Each row below holds a small network's activations on one input, seen along a few directions.
Each table varies a few parts of the input and shows all the possible inputs, shuffled.
A made-up example of a description, with smaller parts first: one of 4 places along a line, together with either a single point or one of 9 places around a ring or (one of 2 separate values, together with one of 5 places around a ring).
Shared parts are said once, and a part with two or three values counts as separate values.

Table:
r1: [ 49   4 -14  23 -34 -31   5  10  -5 -25  40 -12  43]
r2: [-11  -2  11 -22 -17  21   0  -6 -13   5 -17   9 -16]
r3: [-25 -20  13  17  14   7   7 -11  15   6 -15   2   0]
r4: [ -7  -3  15 -15  -9   1   5  11  14   6  -9  12 -27]
r5: [-18 -20  13 -12   4 -12  -6   0  -1  -9   1   9 -29]
r6: [-14   4  12  11   1 -27  -7  -7  13  18  -1  12 -27]
r7: [-15  18  11  -2   1 -17  -2   5  16  21  -5   3 -29]
r8: [ 84  43 -30  -6  10   9 -10   3 -26   5  27  -5  49]
r9: [ 66  38 -36  -1   6   2   0  24  -4   0  40   8  54]
r10: [-26   3   8   1  13 -29 -12  -6   0   7   4   0 -32]
r11: [-36 -12   4  13  23  10  -4 -12  14 -18 -16  -9 -11]
r12: [-25 -11  -5  -5  -2  17   6   9   2  14 -18   3 -10]
r13: [-17  -3  15  -2  16  19   8 -10  -1  13 -30 -10  -2]
r14: [-25 -23  -4   6  -2   9   2  -2   2  11 -14  11  -8]
r15: [ 55  17 -49   1  30 -16  -7   6 -28 -21  54   0  50]
r16: [-26 -10   8  23  10  12   1 -14  27  -7 -20   2  -5]
r17: [-34 -25  -7  -2   9   7  -3  -1 -10   2  -9   0 -13]
r18: [-26   4   8  10  11  22   5  -2  28  -3 -25  -6  -7]
r19: [-21  -6   9 -17 -17  19   4   6   1   2  -7  13 -15]
r20: [ -6 -18  17  -2  -8 -10   0  -1  12   2  -4  21 -25]
r21: [-34 -22   8   7  26   5   1 -10   1  -4 -10  -9  -5]
r22: [ 67  20 -42  19   6  -9  -2   9  -9 -10  48  19  54]
r23: [-16  -8  -3 -11  -1  20   3  -1 -12  16 -27   0 -11]
r24: [ 36   0 -20   4 -13 -40  -3   7 -26 -38  48 -31  39]
r25: [ 51  21 -11   2 -36 -19   9  24  -1 -13  34 -25  45]
r26: [-20 -20  10  -4 -18   8   0  -6   0  -2  -2  21 -13]
r27: [-31 -22   7 -14  -5   7  -6  -6 -13 -12   3   9 -17]
r28: [-17   8  11   5  11  24   2 -13  13   0 -36 -10  -7]
r29: [-25  -7  12   4  15  17  11   1  15  10 -20  -6  -2]
r30: [  4   1  18 -21  -9   3   1  -1  -1   9 -20   7 -30]
r31: [ -5  22  14  -8   0 -16  -6  -7   1  23 -15  -3 -32]
r32: [ 70  28  -3  -3 -35 -15  -2   2 -24  -9  19 -38  38]
Question: What is each input in this table made of?
Answer: one of 4 places along a line, together with either one of 2 separate values or one of 6 places along a line
Question: Changing only the place on the line of 4 turns r2 into r27. The same change can be made to r31. Which row results?
Answer: r10
Question: Which other rows agree with r20 in the place on the line of 4? List them by row number.
Answer: r1, r3, r6, r14, r16, r22, r26
Question: Which other rows does r25 become when the choice among 2 separate values takes its other values? List them by row number.
Answer: r9

Table:
r33: [ -9  -1  14 -11  -6 -23  -9  -6  -5  10   1  12 -36]
r34: [-25 -13   2  20   8  -4   4  -2  15 -11  -5 -14   5]
r35: [  0   6   8 -13 -20  17   8   9   3  13 -17   2  -7]
r36: [-15 -17  17  -5 -18 -20  -2  -4  -6 -11   1 -11 -20]
r37: [-26 -24  -7  10  18  19   1 -10  -3 -15  -7  -4  10]
r38: [-18  -9  -8   0  32  15  -5 -10   1   4  -7  20  -9]
r39: [ -3   0  -1  -2  16  32   2 -10  -5   5 -24  -5  10]
r40: [-23 -19   5  -2 -17   5   7   8   6  -6  -2   2  -3]
r41: [  3   8  20 -17 -22  -7  -4  -2  -7   6 -12 -10 -23]
r42: [-14  -4   3  -9  -4   1   0   6   8  16  -2  25 -23]
r43: [ 70  34 -45  -3   4 -23  -5  20 -31 -12  55 -17  57]
r44: [ -1  16   9   6   5  10   5  -3  15   9 -20 -14   1]
r45: [-16   4   3  11  22  -7  -2  -3  18  11  -4  11 -16]
r46: [ 78  19 -21  15 -19 -16   0   6  -9 -21  43   0  55]
Question: What is each input in this table made of?
Answer: either one of 2 separate values or (one of 3 separate values, together with one of 4 places along a line)
Question: List by row number the other inputs of the same sort as r46.
Answer: r43
Question: Which other rows does r33 become when the choice among 3 separate values takes its other values? List them by row number.
Answer: r36, r41

Table:
r47: [-58  -2  30  -4  27  38   2 -20  22  29 -66   1 -45]
r48: [ 60  44 -11   6 -11  -6   3  13   8  11  15  -5  31]
r49: [ 34   8 -18  29   2 -17   3   6  10 -22  31 -12  44]
r50: [-88 -36  17  19  42  20   3 -21  24  -1 -44  -7 -30]
r51: [ 22  -2  -8   1 -13 -57 -12   3 -20 -19  48  -4  -2]
r52: [-53 -37   2   7  13   1  -1  -4  12  -3  -1  28 -26]
r53: [ 47  31   1 -25 -25 -46 -13  12 -23  11  33   0 -17]
r54: [-23  -4  14 -18  -1  16   1   1  10  27 -21  36 -40]
r55: [ 52  25 -39   1  24  41   3   3 -19   1   5  -6  63]
r56: [  5   9  33 -32 -55  -1   4   8  -6  14 -21  -7 -34]
r57: [-21 -27  24  -4 -41 -15   5   2  -3 -14  -3 -13 -16]
r58: [ 22  -9 -45  21  38  27   2  -2 -16 -33  25 -13  72]
Question: What is each input in this table made of?
Answer: one of 2 separate values, together with one of 6 places along a line
Question: Changing only the place on the line of 6 turns r58 into r57. The same change can be made to r55. Which row results?
Answer: r56

Table:
r59: [  0  25  -1  -4  38  93   6  -6  11  36 -65  12  21]
r60: [ 22  27 -38  11  36  -5  -1   3 -14  -5  27  23  36]
r61: [ 44  23  20  13 -38 -26   3  -1   2 -12  19 -24   6]
r62: [-67 -26  16  12  40  32  11  -5  25  -1 -16   7 -15]
r63: [-38 -29  41 -14 -21 -23   6  -8  15  19 -23  27 -50]
r64: [-41 -23  11  -2 -45 -14   0  -1  15   1 -18  24 -54]
r65: [ 11 -18 -28   0  -3  19  22  16 -20 -20   9 -23  53]
r66: [ 40  -9  -5 -21 -22 -18 -12  18 -26 -14  31  11  -7]
r67: [ 34  14 -17  30  29 -11   5   4  22 -19   6 -17  43]
r68: [ 19  22 -46  15  30  -5   3   8  10   3  25  -6  38]
r69: [-59 -40 -11  32   7  33   1 -12  25  -8 -20  21 -12]
r70: [ 21  41  26 -52 -35  32  11   2   9  50 -50   7 -45]
r71: [ 33  13  -9  36  10   8  11 -16   7 -30   7 -25  45]
r72: [-54 -27  -1  18  50  13  -6 -28  -9  16 -36 -23 -20]
r73: [-56 -49  20  21  32  23   5 -15  26  13 -27  26  -6]
r74: [-44   0  35 -26 -16 -20 -11   1   8  -5 -23  -6 -58]
r75: [ 25  -9   2 -17 -48 -11  12  30 -28  -6  19 -17  12]
r76: [ 43  12  -7 -21 -12 -20 -18  -4 -24   0  43  18  -2]
r77: [ 48  22  13   7 -21 -43  -7  16  17   5  18 -15   5]
r78: [ 36  32  -8  -5  -6 -32 -14  17 -21  17  38  27  -1]
r79: [ 25  12  11 -10 -56 -13  -5   3 -18  -7  15 -24  23]
r80: [ 33   4 -33  -1  34   8  -9 -18 -18 -18  31  15  33]
r81: [ 34  30 -17  -3 -16 -34  -8  21   5  26  39  -2   0]
r82: [-65 -17  10   6  40  28 -10  -3  16 -13 -29 -16 -16]
r83: [-36  -7  26 -17  -7 -31  -7 -22 -16  18 -30 -11 -62]
r84: [ 29 -20 -34  -2  23  12  -3   4 -18 -30  18   5  31]
r85: [ 13   3 -16  11  -8  21   3  -9 -13 -22   4 -27  63]
r86: [-47  -8  39 -17 -15 -16  13   3  12   6 -14  14 -59]
Question: What is each input in this table made of?
Answer: one of 2 separate values, together with either a single point or one of 5 places along a line or one of 8 places around a ring
Question: Changing only the choice among 2 separate values turns r73 into r63. The same change can be made to r60. Which row results?
Answer: r78
Question: Which other rows does r79 become when the choice among 2 separate values takes its other values? List them by row number.
Answer: r85
Question: Which other rows does r80 become when the choice among 2 separate values takes its other values? List them by row number.
Answer: r76
